These are the activations of a small neural network, seen along a few directions. Each row is one input.
Each table varies a few parts of the input and shows all the possible inputs, shuffled.
Descriptions start from the smaller parts, as in this example, which fits no table here: one of 4 places along a line, together with either a single point or (one of 2 separate values, together with one of 5 places around a ring) or one of 11 places around a ring.
Shared parts are said once, and a part with two or three values counts as separate values.
In the rows, 128 means zero.

Other details of the inputs vary at random and push rows far along two fixed directions, the same in every table; ignore that.

A family of inputs:
x1: [137 146 137 116 148 129 120 138 144 145 123 107 152]
x2: [148 108 131 146 101 126 160  95 112 105 117 137  87]
x3: [106 114 145 114 129 125  65 146 117  80 177 197 119]
x4: [ 96 115 142 119 129 129  61 146 114  83 175 201 111]
x5: [135 123 121 124 131 126 127 142 138 140 127 107 147]
x6: [137 105 127 152 107 130 157  98 114 110 116 134  80]
x7: [132 155 136 117 145 130 126 138 142 148 122 113 151]
x8: [125 100 115 155 105 130 163 102 114 114 120 132  82]
x9: [133 144 130 122 144 130 118 138 139 146 116 111 146]
x10: [120 149 123 122 143 135 120 142 144 162 130 105 147]
x11: [140 151 137 116 141 127 129 136 139 141 121 113 158]
x12: [138 124 123 122 133 130 124 138 138 143 132  99 145]
x13: [142 149 130 120 137 126 129 137 132 140 112 116 157]
x14: [132 142 123 120 137 131 126 141 139 152 127 105 157]
x15: [122 115 120 150 106 128 175  99 115 115 123 141  87]
x16: [136 104 125 153 106 126 160 103 115 109 110 136  86]
x17: [139 102 122 153 104 124 158 105 111 104 108 139  90]
x18: [139 150 133 123 141 134 117 136 138 153 118 109 148]
x19: [119 139 124 111 146 122  93 122 112 149 100  86 182]
x20: [129 127 122 152 108 126 169 101 110 114 101 148  93]
x21: [149 128 141 119 137 130 122 130 140 135 133 104 137]
x22: [129 136 130 118 138 133 124 133 145 154 139 100 134]
x23: [127 145 123 116 141 127 134 144 141 146 128 111 163]
x24: [124 127 121 128 135 130 124 141 140 147 127 107 137]
x25: [135 123 127 121 133 126 129 139 141 138 132 107 144]
x26: [135 155 126 122 141 129 120 141 134 150 109 114 157]
x27: [128 128 126 122 138 129 126 142 146 148 132 102 142]
x28: [144 125 138 122 133 126 126 131 137 129 127 113 137]
x29: [130 134 121 123 132 133 120 136 138 152 129 103 137]
x30: [137 128 137 124 136 129 124 133 140 136 128 111 132]
x31: [132 151 136 123 142 135 117 134 140 153 124 112 139]
x32: [141 117 134 145 107 127 169  95 113 105 118 144  92]
x33: [128 110 121 147 103 126 176  99 112 108 123 142  94]
x34: [116 152 115 122 144 131 126 149 142 160 122 110 157]
x35: [141 104 133 148 108 129 161  97 117 107 122 132  81]
x36: [128 143 117 120 136 126 133 145 134 145 120 114 162]
x37: [ 63 125 155  98 135 117   5 132  76  54 168 235 139]
x38: [ 93 130 150 101 142 121  55 158 121  78 182 213 140]
x39: [141 137 134 125 131 133 117 127 135 142 124 111 129]
x40: [124 141 123 117 145 129 127 145 145 151 129 105 156]
x41: [136 104 119 146  99 126 165  99 112 110 122 136  89]
x42: [ 82 111 129 119 129 128  64 153 115  88 182 201 115]
x43: [120 117 104 153 102 125 174 109 106 113 104 149 103]
x44: [120 142 116 122 144 130 122 147 142 155 121 106 155]
x45: [126 136 125 124 135 133 123 133 141 154 133 103 131]
x46: [136 114 130 149 105 130 157  94 114 114 117 136  78]
x47: [ 96 126 142 107 135 120  60 156 113  77 171 214 137]
x48: [ 99 132 145 114 132 126  68 147 117  87 172 205 128]
x49: [134 134 118 119 136 124 130 144 136 142 120 108 161]
x50: [139 142 127 123 141 128 117 140 135 144 110 111 153]
x51: [130 104 117 145 105 120 177 105 111 101 115 144 102]
x52: [145 121 132 127 128 125 128 131 132 127 121 116 134]
x53: [125 107 106 153 105 123 168 110 108 110 105 143 103]
x54: [136 151 142 117 144 134 121 133 144 152 131 107 142]
x55: [128 124 118 128 131 128 125 141 136 142 123 109 141]
x56: [129  99 121 150 106 128 167 101 117 112 126 130  84]
x57: [125 146 119 124 139 133 121 141 139 158 124 106 152]
x58: [148 135 142 118 133 130 125 123 139 139 132 106 130]
x59: [136  97 122 146 103 125 168 101 115 107 126 131  90]
x60: [136 131 131 117 133 130 128 131 142 146 139 103 137]
x61: [119 150 122 118 144 130 131 146 145 155 129 109 158]
x62: [141 112 135 146 106 128 163  93 117 112 122 134  78]
Description of these inputs: one of 2 separate values, together with either a single point or (one of 5 places around a ring, together with one of 6 places around a ring).
Q: Changing only the choice among 2 separate values turns x34 into x20. The same change can be made to x51. Which row results?
A: x38
Q: Changing only the choice among 2 separate values turns x35 into x56. The same change can be made to x3. Which row results?
A: x12
Q: Change only the place on the ring of 6 in x5. List by row number the other rows that result.
A: x12, x14, x36, x41, x49
Q: Change only the choice among 2 separate values in x60. List by row number the other rows that result.
A: x58
Q: Change only the choice among 2 separate values in x33. List by row number the other rows that result.
A: x32

A family of inputs:
x63: [145 118 121 142 115 121 169 105 112 114  96 120 126]
x64: [143 135 121 140 114 126 164 106 116 130  97 122 124]
x65: [143 140 161  99 152 131  76 139 152 146 151  98 148]
x66: [127 155 126 111 144 127 114 154 142 149 125 120 167]
x67: [ 85  93 116 150  99 117 135 109  88  62 140 214  77]
x68: [145 127 127 139 114 124 160 102 109 119  96 122 126]
x69: [140 124 115 139 118 122 171 119 124 125 102 120 129]
x70: [144 140 151  97 155 134  67 156 154 149 157 103 153]
x71: [148 136 141 143 124 137 174 114 146 134 133 129  87]
x72: [121 136 124 116 147 127 103 142 131 143 121 106 165]
x73: [136 136 140 104 155 136  73 167 160 154 161 103 160]
x74: [132 122 121 143 118 127 149 101 106 129  94 111 122]
x75: [114 150 120 118 146 130 107 151 140 155 123 112 161]
x76: [ 57 102 132 113 121 128  60 158 117  67 230 244  94]
x77: [129 129 115 147 113 128 156 102 110 133  94 118 111]
x78: [140 104 118 148 112 132 168 123 140 138 129 104  96]
Q: Describe the family of inputs behind these rows.
A: either a single point or one of 5 places along a line or (one of 2 separate values, together with one of 5 places around a ring)
Q: A walk changes only the place on the line of 5. It starts at x65 and steps to x70. List the rest of the walk in order.
A: x73, x78, x76
Q: Change only the choice among 2 separate values in x64. List by row number the other rows that result.
A: x77
